Look-ups in named tables: a row name and a column name give one cell, copied from the table.

Ripov:
         Bekobe  Gevo  Diroz  Vusibob  Zug
Mev         747   541    381      685  611
Favupav     527   562    310      553  726
Gar         569   508    184      643  551
Mon         520   456    618      482  584
Rus         499   616    669      716  519
Tizeka      511   599    614      617  582
Sab         656   610    630      476  563
Ged         559   584    657      577  541
Suv         606   660    820      646  480

Vusibob of Mon is 482
Zug of Favupav is 726
Vusibob of Gar is 643
Zug of Suv is 480
Bekobe of Tizeka is 511
Bekobe of Sab is 656
Vusibob of Ged is 577
Zug of Ged is 541
Vusibob of Mev is 685
Vusibob of Rus is 716
Vusibob of Suv is 646
Gevo of Mev is 541
Zug of Tizeka is 582

Rar =
|  | Deg | Disimev | Lemo | Bemas | Far |
|---|---|---|---|---|---|
| Loveded | -77.40 | -70.70 | -73.18 | 65.39 | -75.47 |
| Vesa | 39.65 | 34.63 | 33.74 | -43.49 | 39.71 |
| Tokazep | 15.41 | 12.39 | 12.32 | -20.21 | 14.62 |
| Ramet | -12.90 | -13.27 | -12.62 | 7.71 | -14.49 |
| Sem | 67.20 | 56.20 | 61.70 | -68.30 | 64.58 |
| Sizugi | -29.78 | -28.22 | -28.33 | 22.16 | -29.96 |
| Kub | 35.82 | 28.38 | 34.23 | -37.84 | 32.51 |

What is the Lemo of Tokazep in Rar?
12.32
What is the Lemo of Vesa in Rar?
33.74
What is the Bemas of Vesa in Rar?
-43.49
What is the Disimev of Ramet in Rar?
-13.27
What is the Disimev of Sem in Rar?
56.20
What is the Disimev of Sizugi in Rar?
-28.22
What is the Bemas of Ramet in Rar?
7.71
What is the Lemo of Ramet in Rar?
-12.62
What is the Far of Sem in Rar?
64.58

Ligaz.tsv
	Dimep	Gedegat	Doligol	Madumek
Fefimis	88	119	150	154
Zem	177	142	207	144
Teguz	63	134	82	117
Lanube	144	211	142	106
Sok	196	207	138	81
Faleki	146	148	152	140
Bodivu	110	71	98	130
Povus	161	120	111	234
Doniru	132	104	143	166
Lomuz	119	130	171	25
Pude	121	140	139	172
Kife	143	134	130	130
Nelu	190	162	163	135

Gedegat of Faleki: 148
Dimep of Faleki: 146
Dimep of Pude: 121
Madumek of Kife: 130
Dimep of Kife: 143
Madumek of Lomuz: 25
Doligol of Faleki: 152
Doligol of Pude: 139
Madumek of Faleki: 140
Which row has the largest Dimep? Sok

Vagu:
cols = Tira, Poguz, Vug, Zenat, Gug, Pife, Zuk, Lom
Vegiku: [115, 140, 121, 116, 108, 125, 43, 159]
Tumu: [114, 118, 117, 118, 114, 115, 129, 112]
Led: [124, 201, 171, 170, 115, 144, 161, 153]
Lut: [109, 89, 98, 96, 112, 103, 83, 101]
Dudiz: [113, 112, 113, 113, 113, 113, 123, 112]
Fos: [111, 102, 108, 108, 113, 107, 114, 99]
Bon: [113, 111, 108, 110, 113, 115, 115, 121]
Sibop: [104, 30, 37, 44, 108, 100, 66, 129]
Barevuz: [111, 111, 110, 105, 109, 109, 44, 121]
Bagorep: [112, 108, 125, 124, 117, 102, 149, 67]
Nenived: [105, 56, 80, 78, 112, 88, 75, 74]
Reb: [115, 113, 108, 115, 115, 120, 172, 120]

What is the Gug of Bon in Vagu? 113
What is the Tira of Lut in Vagu? 109
What is the Poguz of Nenived in Vagu? 56
What is the Vug of Dudiz in Vagu? 113
What is the Lom of Sibop in Vagu? 129
What is the Zuk of Lut in Vagu? 83
What is the Vug of Led in Vagu? 171
What is the Zenat of Dudiz in Vagu? 113
What is the Zuk of Bagorep in Vagu? 149
What is the Poguz of Tumu in Vagu? 118
What is the Pife of Fos in Vagu? 107
What is the Pife of Nenived in Vagu? 88
What is the Gug of Lut in Vagu? 112
Row with the largest Poguz: Led

Table Lotenem
	Mak	Zalis	Motipi
Leb	66239	83949	55640
Sedefo	52907	62746	77183
Rekib	32468	73355	68832
Barebev	29469	49469	33560
Mun	81777	72005	20091

Leb, Motipi: 55640
Mun, Zalis: 72005
Rekib, Mak: 32468
Barebev, Motipi: 33560
Leb, Zalis: 83949
Rekib, Zalis: 73355
Sedefo, Zalis: 62746
Leb, Mak: 66239
Rekib, Motipi: 68832
Barebev, Zalis: 49469
Sedefo, Motipi: 77183
Mun, Mak: 81777
Sedefo, Mak: 52907
Barebev, Mak: 29469
Mun, Motipi: 20091

Renu:
,Lat,Pupuvu,Vana,Nis
Kuri,228,37,202,209
Tonapi,197,44,207,222
Tolov,42,238,58,36
Vedu,216,40,200,214
Dezate,205,24,219,212
Beb,42,229,32,31
Mab,223,42,203,216

What is the Vana of Mab in Renu?
203
What is the Lat of Tonapi in Renu?
197
What is the Pupuvu of Tonapi in Renu?
44
What is the Vana of Dezate in Renu?
219
What is the Vana of Tonapi in Renu?
207
What is the Pupuvu of Mab in Renu?
42
What is the Pupuvu of Vedu in Renu?
40
What is the Nis of Beb in Renu?
31
What is the Vana of Vedu in Renu?
200
What is the Pupuvu of Dezate in Renu?
24
What is the Vana of Beb in Renu?
32
What is the Nis of Dezate in Renu?
212
What is the Lat of Vedu in Renu?
216
What is the Pupuvu of Beb in Renu?
229
What is the Nis of Mab in Renu?
216
What is the Nis of Vedu in Renu?
214
What is the Pupuvu of Kuri in Renu?
37
What is the Lat of Beb in Renu?
42

Balodi.tsv
	Gitez	Raf	Bil	Redif	Lilam	Mamel	Kodup	Pekof
Dur	144	106	54	100	93	109	104	134
Revig	154	107	107	112	109	145	98	99
Rezuzes	134	137	132	185	147	130	88	95
Bame	161	72	156	70	149	140	160	163
Vave	136	135	159	169	171	141	125	131
Sak	134	150	138	202	136	142	91	99
Taza	150	108	118	129	111	108	102	125
Pib	118	185	144	248	144	143	65	89
Budu	139	137	133	155	147	137	116	115
Vopok	138	108	138	123	159	149	146	178
Muziku	136	124	145	151	163	125	130	137
Sumu	143	133	133	158	156	161	123	165

Vopok, Raf -> 108
Vopok, Gitez -> 138
Budu, Mamel -> 137
Bame, Mamel -> 140
Sak, Redif -> 202
Vave, Lilam -> 171
Muziku, Bil -> 145

Berob:
,Dis,Gep,Ber,Dobano,Bom,Lofure,Fupe,Suvaver,Bif
Vusosa,95,182,59,168,183,164,176,168,163
Gez,199,136,200,179,143,175,180,176,177
Mif,214,231,165,166,225,166,165,165,166

Lofure of Vusosa = 164
Lofure of Gez = 175
Dobano of Vusosa = 168
Fupe of Vusosa = 176
Suvaver of Gez = 176
Dis of Vusosa = 95
Dis of Mif = 214
Bif of Vusosa = 163
Which row has the largest Suvaver? Gez

Table Gadar
cols = Sovene, Fetopab
Fugapa: [111, 115]
Sife: [198, 54]
Nas: [200, 56]
Bozabur: [211, 14]
Pem: [209, 43]
Tumud: [200, 54]

What is the Fetopab of Pem in Gadar?
43
What is the Sovene of Fugapa in Gadar?
111
What is the Fetopab of Nas in Gadar?
56
What is the Fetopab of Sife in Gadar?
54
What is the Sovene of Nas in Gadar?
200
What is the Fetopab of Tumud in Gadar?
54
What is the Sovene of Sife in Gadar?
198
What is the Sovene of Tumud in Gadar?
200
What is the Fetopab of Bozabur in Gadar?
14
What is the Sovene of Pem in Gadar?
209
Row with the largest Sovene: Bozabur

Table Ragodus
	Tisiv	Rele	Bod	Mes
Zazu	20	50	192	79
Mitafuv	38	187	97	21
Fof	89	191	48	24
Til	163	124	21	30
Vetuv	165	33	26	127
Nin	30	166	124	24
Tonot	28	24	133	161
Fov	95	188	43	21

What is the Rele of Nin in Ragodus? 166
What is the Bod of Tonot in Ragodus? 133
What is the Tisiv of Fov in Ragodus? 95
What is the Bod of Nin in Ragodus? 124
What is the Rele of Fov in Ragodus? 188
What is the Rele of Tonot in Ragodus? 24
What is the Mes of Tonot in Ragodus? 161
What is the Tisiv of Til in Ragodus? 163
What is the Rele of Til in Ragodus? 124
What is the Mes of Nin in Ragodus? 24
What is the Mes of Fov in Ragodus? 21
What is the Mes of Zazu in Ragodus? 79
Which row has the largest Rele? Fof

